Each row below is a small network's average activation on inputs in which a field has the value named, seen along a few directions.
Values that are neighbours, or in one group, have similar rows; names and order tell nothing.
In the rows, zero is written as 500.
Strong random noise was added to every row along 3 fixed directions; ignore it. To show where, here is one row again and again, with new noise each time:
[586 553 455 298 474 496 451 450 510 402 560 592 521 529]
[454 494 593 424 511 573 570 394 476 536 562 487 641 503]
[536 337 653 418 454 652 390 387 565 580 345 444 329 318]
[391 224 448 376 345 719 238 423 661 605 194 540 276  91]
[372 407 676 500 510 649 589 360 484 636 497 419 640 419]


Values of S:
s11: [280 315 430 767 569 491 547 668 487 578 568 442 785 326]
s9: [456 603 509 349 507 523 560 465 507 504 617 553 672 511]
s5: [578 451 470 320 418 468 394 647 660 465 391 477  34 356]
s10: [384 370 381 737 439 585 234 491 657 603 279 444 261 319]
s12: [783 504 720 746 694 410 561 527 527 412 502 523 389 617]
s4: [827 762 590 675 681 367 560 498 373 398 760 345 472 960]
s8: [390 560 442 515 490 442 325 408 508 539 297 471 385 483]
s7: [427 307 378 571 373 591 557 622 451 553 334 500 610 346]
s6: [891 661 191 303 290 229 454 721 384 153 630 679 444 723]
s3: [199 532 363 518 512 390 475 506 414 541 482 536 584 460]
s1: [443 743 608 478 484 440 776 474 498 497 618 633 546 780]
s2: [491 302 515 468 554 681 385 475 576 610 358 422 348 232]
A value of S combines one of 2 hidden first parts with one of 6 second parts; all combinations occur once.
- Changing only the second part turns s4 into s1. s10 has the same second part as s4; what does that change turn s10 into? => s5
- Changing only the second part turns s9 into s8. s2 has the same second part as s9; what does that change turn s2 into? => s3

Values of M:
m4: [286 417 526 501 535 702 663 447 440 632 554 451 810 401]
m7: [391 465 411 548 420 498 421 553 565 515 355 543 436 528]
m9: [572 589 764 558 629 469 456 392 474 566 561 276 358 578]
m12: [389 511 334 269 360 481 548 435 470 527 536 611 572 503]
m11: [508 504 201 427 352 473 524 586 499 399 491 662 684 470]
m5: [525 558 523 339 463 467 526 459 580 477 532 618 436 468]
m10: [675 509 450 323 471 517 125 481 616 375 289 489  78 450]
m3: [558 422 568 683 630 475 448 550 497 551 490 443 385 487]
m1: [323 481 428 602 380 440 440 527 547 479 437 556 427 410]
m8: [872 544 584 393 600 455 470 489 516 426 579 437 259 516]
m6: [449 353 442 614 522 593 343 553 533 526 249 480 483 365]
m2: [681 376 667 593 458 523 531 582 498 485 471 494 363 427]
A value of M combines one of 2 hidden first parts with one of 6 second parts; all combinations occur once.
- Changing only the second part turns m11 into m10. m2 has the same second part as m11; what does that change turn m2 into? => m9
- Changing only the second part turns m12 into m7. m5 has the same second part as m12; what does that change turn m5 into? => m1
